A small network was shown many inputs. Here are its activations along a few directions, one row for each input.
In each table, some parts of the input vary, and every possible input appears once, in random order.
A made-up example of a description, with smaller parts first: one of 8 places around a ring, together with either a single point or one of 9 places along a line or (one of 3 separate values, together with one of 6 places along a line).
Shared parts are said once, and a part with two or three values counts as separate values.
(in the rows, 128 means zero)

Other details of the inputs shift rows strongly along two fixed directions, in all tables alike. That doesn't count.

A family of inputs:
row 1: [135 130  95 151 181 164 140  24 148  84 201 137 131 129 134]
row 2: [149 123 141 128  94  88 136 212 123 146  83 136 119 142 104]
row 3: [136 144 134 139 183 107 121 141 114 143 164 150 116 131 123]
row 4: [125 139 137 142 153 106 127 139 110 146 154 125 122 139 132]
row 5: [159 131 130 172 162  97 174  92 174  78 180 170 112 143 103]
row 6: [100 143 144 120 134  85 105 172  91 165 135 152 128 130 118]
row 7: [119 137 121 140 157 121 113  92 119 125 172 152 128 129 119]
row 8: [112  91 105  85  68 217 105 121 119 139  62  63 171  95 165]
row 9: [147 138 147 131 121  78 131 188 138 140  88 156  82 140 113]
row 10: [136  95 122 105  42 159 137 162 148 127  66 100 150 127 132]
row 11: [ 97 129 131 111 106 115  99 165 100 143  95  99 146 138 128]
row 12: [109 147 149 152 177  60 126 161 102 146 163 153 112 147 115]
row 13: [122 155 171 138 167  55 112 205  81 162 131 140 111 147 111]
row 14: [160 131 106 160 157 142 168  20 195  59 165 159  97 135 118]
row 15: [144 137 127 153 185 168 157  24 156  70 212 122 126 119 138]
row 16: [156 154 154 152 152  57 147 163 144 134 124 173  77 150 104]
row 17: [120 111 101  93  81 221 118  61 136 123 124  89 168  98 165]
row 18: [114  95 118  80  67 218 103 120 120 126  60  58 174  95 164]
row 19: [119 150 151 143 177  74 123 164 105 162 172 158 110 146 112]
row 20: [ 97 127 133 128 124  85 101 185  88 167 104 120 131 142 116]
row 21: [121 135 141 116  88  72 130 191 134 150  69 146 100 148 111]
row 22: [126  96  96 107  38 173 134 136 157 114  52  92 166 121 128]
row 23: [ 97 136 147 113 120  83 104 193  93 157 108 112 132 136 121]
row 24: [144 140 136 163 204 114 149  79 129 111 199 147 112 127 127]
row 25: [130 140 147 118  87  82 130 197 138 157  76 141  96 146 113]
row 26: [128 105  99  96  92 228 110  66 135 118 110  94 171  88 171]
row 27: [ 92 107  99  85  70 193 110 124 116 144  82  84 168 109 152]
row 28: [133 132 121 127 142 169 125  77 125 119 160 134 141 107 148]
row 29: [165 112 122 138 116 132 149 141 153 102 119 135 117 124 116]
row 30: [148 131 114 153 193 179 155  24 148  83 209 143 126 111 141]
Description of these inputs: one of 5 places along a line, together with either one of 2 separate values or one of 4 places along a line.
Q: Changing only the place on the line of 5 turns row 10 into row 5. The same change can be made to row 19. Which row results?
A: row 27
Q: Change only the choice among 2 separate values in row 21. List by row number the other rows that result.
A: row 5

A family of inputs:
row 31: [153 130 153 130 149 109 137 144 143 134 124 152  85 137 129]
row 32: [141 141 112 157 145 141 162  51 177  85 188 173 111 132 132]
row 33: [127 142 134 109  66  88 119 173 134 163 111 147 129 136  98]
row 34: [125 124 137  99 117 116  78 206  86 175  61 111 132 122 125]
row 35: [165 101 113 165 132 130 165 117 162  52 119 101 133 134 109]
row 36: [130  92 109 106  80 200 112 133 114 135  90 100 167  95 152]
row 37: [148 163 164 135 165  67 138 164 119 137 111 164  75 125 119]
row 38: [ 87 155 165 132 151  37  99 203  92 176 128 135 101 159 103]
row 39: [122 132 103 132 157 142 106  72 132 113 143 136 125 122 123]
row 40: [123 113 130 100 111 195 125 101 132 115 111  70 143 109 158]
row 41: [123 116 102 144 145 146 126  79 131 110 168 153 145 122 127]
row 42: [146 116 140 116  95 149 142 152 139 137 105 137 122 124 140]
row 43: [ 84 141 147  96  92 104  83 181  91 165  73  94 133 151 130]
row 44: [124  76  68 126  61 197 152  69 179  38  75  62 167 126 130]
row 45: [179 143 151 145 133  98 150 129 155 126 170 164 118 125 112]
row 46: [106 128 126 139 128 143 139  83 128 107 171 121 138 129 134]
row 47: [138 145 109 182 213  81 141  82 125 123 208 178 107 143 103]
row 48: [121 127 109 134 111 150 148  91 165 127 120 140 125 137 136]
row 49: [132 164 173 143 165  51 135 213  85 156 172 147 116 145 105]
row 50: [144 153 160 139 185 110 125 117 120 118 163 119 109 138 128]
row 51: [140 147 130 153 172  95 144  81 162 106 174 178  77 149 122]
row 52: [172 135 125 158 176 153 180  63 173 100 174 153 104 130 131]
row 53: [ 93 128 124 107  93  78  88 227  83 182  95 146 150 132 108]
row 54: [121 168 156 140 163  28 128 158 115 141 121 185  67 145 106]
row 55: [128  91 101 100  77 198 111 141 113 155  61  82 177 104 165]
row 56: [ 91 125 123 106 108  77  72 215  85 187  78 132 120 138 113]
row 57: [ 99 103  96 107  86 214 141  44 146 108 117  68 173 119 168]
row 58: [117 106 137 106  72 195 127 130 113 127 100  76 166 110 161]
row 59: [ 96 130 126 107 101 140 131 125 115 124 142 111 154 129 124]
row 60: [119  99 117  86  92 167  88 176 104 163  54  93 149 104 144]
row 61: [148 143 140 160 200 139 167  73 144 107 198 122 125 125 127]
row 62: [156 119 118 138 154 157 136 102 133 106 173 147 153 102 134]
Q: Changing only one part turns row 39 into row 34. The same change can be made to row 51. Which row results?
A: row 31
Q: What is each input in this table made of?
A: one of 2 separate values, together with either a single point or (one of 3 separate values, together with one of 5 places along a line)
Q: Change only the choice among 3 separate values in row 56. List by row number the other rows that result.
A: row 38, row 51
